Each row below holds a small network's activations on one input, seen along a few directions.
In each table, some parts of the input vary, and every possible input appears once, in random order.
Descriptions start from the smaller parts, as in this example, which fits no table here: values(3) and (point or ring(9) or (ring(5) and line(6))).
Shared parts are said once, and a part with two or three values counts as separate values.

Other details of the inputs shift rows strongly along two fixed directions, in all tables alike. That doesn't count.

Rows:
row 1: [-32  26 -68  47   6  -6  -1  89   7 -53  -3 -17 -39]
row 2: [  4 -17  40  21 -27  14   8 -31 -11  18  30   4   2]
row 3: [ 40 -17  59 -25 -54  30 -11 -64  18   2  10  11  17]
row 4: [ 21  10  36  20 -68  22 -45 -17 -17 -53 -12  10 -10]
row 5: [  2 -12  -8  39  21  18  14  19 -11  22   7  -6  16]
row 6: [ 43 -14  71  52 -55  55 -16 -51 -25  10  19  15  13]
row 7: [ -2  28 -55  20   6  20 -10  49   2 -35 -22  -8   3]
row 8: [ 28   0  34  51 -41  21 -41 -29 -49 -31  10  30  -5]
row 9: [ 39   2  55 -27 -33  26 -26 -70 -13   3   0  24  25]
row 10: [ 17 -26  77 -70  23 -50 -14 -90 -15  72  -4  32  32]
row 11: [-18  -5   7 -65  30 -48  13 -20  26  20   4  -2 -11]
row 12: [-17  11 -47 -29  62 -22  18  12   3  40 -22  -9  23]
row 13: [  2   1  25 -88  29 -50  -3 -53  11  33 -19  -1  10]
row 14: [-14 -16   2 -59  21 -26  29 -23  34  21  14 -17   3]
row 15: [  0  16 -37  87  13  35 -11  64 -47 -15  -6   3  11]
row 16: [-41   8 -58  80  41 -13   5  89 -24 -15  10  -5 -22]
row 17: [ 12  21  -2   4 -30  33 -18   7   3 -37 -27   3   3]
row 18: [-28  19 -58 -63  53 -54   6  39  25   9 -37 -19  -9]
row 19: [ -3   5 -31 -55  56 -25  21 -10  11  37 -22   4  20]
row 20: [  0   2   5  38 -66  42  -4  31   6 -52  11  -8 -25]
row 21: [  8  -2  -3   6 -40  41  -6   4  25 -33  -6  -5  -4]
row 22: [ -7 -34  53 -49  23 -33  35 -57  12  65  22   1  28]
row 23: [-47  12 -48 -59  39 -51  22  40  52  -6 -25 -20 -24]
row 24: [  8   3  24  10  -5  -9 -25 -31 -33  13  -1  15   3]
row 25: [ -1   0   3  27  -4 -13   3   7 -15 -12  14   5 -19]
row 26: [-20  10 -30  97  -8  14 -15  57 -33 -34  21   4 -30]
row 27: [-27 -12 -36 -34  44 -32  47  16  25  26   9 -19  -4]
row 28: [ 56 -18  66  41 -60  55 -15 -43 -24   1  18  24   4]
row 29: [-13  -6 -46 -47  51 -13  28  13  39  20  -7 -27   9]
row 30: [-12   7 -32  27 -25  17  11  51  13 -36  12 -21 -21]
Description of these inputs: ring(5) and line(6).
Question: The inputs of row 12 and row 26 match in every part but the ring(5) part. If row 19 is changed in the same way as row 12 into row 26, which row does it become?
Answer: row 25

Rows:
row 31: [ 14   4  10  25 -20   5 -21   8 -18 -18  -2   5  -1]
row 32: [-19  16 -64  -6  24  -1  13  55  21 -19 -18 -15  -8]
row 33: [ 13 -16  73 -93 -16 -22   8 -93  28  41   0   7  30]
row 34: [ 13   6   8  21 -20   8 -24   4 -24 -16  -5   8  -8]
row 35: [  6   9  10  33  -7   9 -19   0 -27  -9  -5  16  -8]
row 36: [ 18  11   6  -6 -25  12 -16 -19  -5 -27 -11   5  -3]
row 37: [  5   2  13  35 -14  16  -8   7 -15  -2   1  17   0]
row 38: [-25  -7 -15 -70  31 -38  28 -13  45  35 -11 -20   8]
row 39: [  3  10   7  20 -23  11 -27   3  -9 -26   0   6  -3]
row 40: [-25   5 -51   6  36  -9  17  63   9  -6 -12 -24 -10]
row 41: [-32   6 -54  19  40 -17  29  53   7  -3   5 -15 -15]
row 42: [-14  -8 -14 -70  40 -45  26  -4  29  41 -21  -9  17]
row 43: [ 15   3  16  -4 -28  22  -2 -10   7 -20   0  -1  -1]
row 44: [-24  13 -43   4  51 -26  11  39   4   4 -17  -8  -3]
row 45: [ 12   1   1  15 -29  27  -6   5  12 -23   4  -2 -15]
row 46: [-27  -7 -46   7  52 -16  25  33   2  15  14 -15  -6]
row 47: [-26  10 -39   1  42 -15  24  43   9  15  -7 -13  -4]
row 48: [  0  11   2  17 -23  13 -27   2 -16 -25  -6   6  -8]
row 49: [ 13   0   7  40   1  13 -17  -4 -31  -5   9   9   9]
row 50: [  5  -3  13  41 -19  17   1   4  -7  -1   9   5  -7]
row 51: [  1  -4  20   5 -23  17 -15  -9   1 -14  -5   9   3]
row 52: [ 16 -10  34 -46 -23  -3   4 -46  23   4  15   6  -4]
row 53: [-19 -16 -11 -70  40 -51  34  -8  32  35   0 -15   2]
row 54: [ -5  -5   9  21 -29  15  -6   2  -1 -26  18   0 -14]
row 55: [ 12   5   0  35  -5  13 -14  -9 -39  -2   5   9   8]
row 56: [  9  -5   5  38  -4  23  -8   1 -26   4   9  12  11]
row 57: [ 16 -19  37 -15  -2  -1   8 -51  -2  41  17   5  18]
row 58: [ 17  13   0  12 -25  16 -20   1  -2 -34  -4   4  -5]
row 59: [  9  -4  12  38  -4  25  -3   0 -25   2  15   3   6]
row 60: [ 20 -22  56 -51 -19 -18   6 -58  18  39   5   4  12]
Question: The inputs of row 59 and row 33 match in every part but one. If row 57 is changed in the same way as row 59 into row 33, which row does it become?
Answer: row 38
Question: Describe the family of inputs behind these rows.
Answer: line(5) and line(6)
Question: A walk changes only the line(5) part. It starts at row 58 and steps to row 39. List the rest of the walk in order.
Answer: row 31, row 44, row 49

Rows:
row 61: [-9  0 -7 15 12  7 10 11  5  8  5 -4 -5]
row 62: [  0  -7  16 -56   4 -31   8 -25  29   8  -9   2 -10]
row 63: [ 24  -7  32  18 -27   8 -19 -30 -25  -3  14  10   2]
row 64: [-33  22 -84  19  55 -14  20  86   1  -4 -29 -22  -9]
row 65: [-13   4 -28 -29  51 -30  19   8  22  28 -14  -9   6]
row 66: [ 11   1   4  25 -41  38  -3   6   5 -32  11  -8  -1]
row 67: [-21   4 -30  29  19   6  20  37   5  -4   5  -9  -6]
row 68: [-11  -1 -13   9   8   3  17   6  -4   2  19   1  -2]
row 69: [ 1 -1 -8 14 15  4  7 10  1  2 -2  3 -4]
row 70: [-13   4 -23 -23  41 -25   9  22   2  14 -15 -10   5]
row 71: [ 19   0  24  23 -21  10 -20 -20 -31 -11   7   8   0]
row 72: [ 33 -13  52   5 -30  15 -12 -56 -18   5  20  26   5]
row 73: [-23   7 -29 -12  29 -17   6  21   7  18 -22  -5  10]
row 74: [ -5  17 -38  30  18   6  -1  32 -20 -17   0  -1  -7]
row 75: [  0 -12   4 -41  25 -25  20 -13  18  37 -14   1  10]
row 76: [  7 -14  25 -55  21 -33   5 -34  13  38  -5   3  18]
row 77: [  8  13  10  17 -33   8 -20   9  -8 -37  -5   6 -18]
row 78: [ -4  13   8  21 -37  11 -27   8  -7 -37  -4   9 -14]
row 79: [  6 -19  36 -21  -8 -12   7 -45   1  21  19   1  11]
row 80: [  6   0  25 -13  -3  -2 -14 -42 -12  11   5  19  14]
row 81: [ 17  -9  62  -9 -57   7  -9 -47   9 -12  17  14  -5]
row 82: [ 13 -15  44  18 -33  17  -5 -19 -12   1  20   9   7]
row 83: [-27   1 -25 -26  40 -27   3  17   7  18 -15  -8  12]
row 84: [ 10   2  20 -34 -23  11 -16 -34  10  -5  -9   5  15]
row 85: [ 13  -7  32  44 -43  31  -3  -2 -16  -6  13   9   3]
row 86: [  0   3   5  32 -13  11 -23  -3 -28 -16   4   6   1]
row 87: [-15 -10 -10 -26  26 -23  15  -9   8  26   8 -13   1]
row 88: [ -5  -1  14 -11 -22  -3  -2  -5  16 -10   5  -2 -16]
row 89: [ -5   4  11  -2   6   0  -8 -18  -4  10  -8  10  11]
row 90: [  5  -2 -10  58 -13  24 -12  40 -23 -27   6   1 -12]
row 91: [ -2  23 -34  75   0  30 -11  57 -27 -36  -5  -2 -15]
row 92: [ 21 -14  56  11 -40  21  -7 -37 -10  16  10  14   7]
row 93: [  4  23 -45  50 -17  39 -15  57 -12 -56 -11 -12 -14]
row 94: [  1  -3  -5 -45  36 -31  13 -26  12  31   0   4  10]
row 95: [  4   2 -24 -11   1  12   6  16  15 -18  -9 -11  -4]
row 96: [ -8  -3 -33  20  20  -5   5  28 -11  -8   3 -10 -12]
row 97: [ 19   0  13 -35 -17   8  -4 -27  14  -2  -7   0   6]
row 98: [ -7   0 -19 -33  36 -29  18   8  17  33 -19  -5   9]
row 99: [ -3  -6  -3 -60   9  -9  16 -20  38  17  -5 -16   8]
row 100: [  0  -3   5   4   0   5   5 -13  -5  10  18   4  -2]
row 101: [-15   6 -24 -45  22 -40   9  13  32   2 -14 -11  -9]
row 102: [ -4  -2  -5  51 -14  24  -7  35 -17 -17  13  -5 -10]
Question: Describe the family of inputs behind these rows.
Answer: line(6) and (values(2) or ring(5))
Question: The inputs of row 89 and row 69 match in every part but the line(6) part. If row 83 is changed in the same way as row 89 into row 69, which row does it become?
Answer: row 90
Question: The inputs of row 97 and row 84 match in every part but the line(6) part. If row 98 is changed in the same way as row 97 into row 84, which row does it become?
Answer: row 73
Question: Which other rows does row 94 become when the line(6) part takes its other values? List them by row number.
Answer: row 68, row 72, row 74, row 80, row 100
Question: Which other rows does row 100 become when the ring(5) part takes its other values? List them by row number.
Answer: row 61, row 87, row 92, row 102
Question: Which other rows does row 78 become when the values(2) part takes its other values? List them by row number.
Answer: row 84

Rows:
row 103: [  6   8 -17  12   8   3  -2  15  -9 -19   5  -6  -9]
row 104: [ -6  -3  12 -15  22 -27 -10 -21 -17  28  -7  10  10]
row 105: [ 24   8  12  26 -25  24 -15  -9  -9 -21   4   8  -9]
row 106: [  8  -6   8 -35  -2 -20   3 -12  13   3  -6   3   1]
row 107: [-22  11 -25  62  18  -7  -8  48 -27  -4   5   3 -10]
row 108: [ 12  -7  32 -40 -14   1  -5 -43  13   8  -3   5  20]
row 109: [  4  -3  -5  33 -20  13 -13  22  -9 -24   8  -2 -17]
row 110: [  5 -13  34 -35 -13   1  -3 -45  11  15   4   3  14]
row 111: [  3  11 -12  25 -21  35 -11  19   3 -30 -11   0  -1]
row 112: [-20 -12 -60  -2  86 -13  56  43  10  65  -7 -23  25]
row 113: [  9 -11  39 -37 -25 -10  -3 -39  16  17   0  -1   7]
row 114: [ 18  -2  39 -24 -34   2  -9 -28   7  -2  -5   3   7]
row 115: [ -5  20 -45  32   0  25  -2  37  -6 -28  -5  -6  -8]
row 116: [  8 -11  53   5 -42  11  -4 -26   1  -1  12   9  -5]
row 117: [-30  -3 -32 -34  43 -33  31   6  21  27   7 -11   2]
row 118: [ -7   2 -23  15   3  12  -2  10 -12 -11  12  -7  -4]
row 119: [  4  18 -14  53  -6  19 -25  27 -32 -22 -16  13  -3]
row 120: [ 24   3  40  -9 -45  22 -15 -26   9  -8 -10   7   3]
row 121: [ -4  -4  -2  52 -19  14  -2  33  -9 -26  15   2 -22]
row 122: [  8   2   3 -15  -3   4  -3 -20  -7  -4   5   2   8]
row 123: [ -5  -9  -8 -43  31 -32  15 -23  14  24   5 -10   0]
row 124: [-44   2 -49 -30  55 -31  33  40  36  21  -5 -23   0]
row 125: [  4  12  -7  41  -2   3 -22  20 -36 -16  -8  13   1]
row 126: [ 12   1  10 -18  -9   4  -3  -7  12  -5 -11   5  -4]
row 127: [ -5 -12  14 -17  14 -20  19 -23   5  15  13   3  -6]
Question: Describe the family of inputs behind these rows.
Answer: point or (line(4) and (point or ring(5)))
Question: Which other rows does row 120 become when the ring(5) part takes its other values? List them by row number.
Answer: row 105, row 111, row 115, row 126
Question: Which other rows does row 121 become when the ring(5) part takes its other values? List them by row number.
Answer: row 116, row 117, row 124, row 127
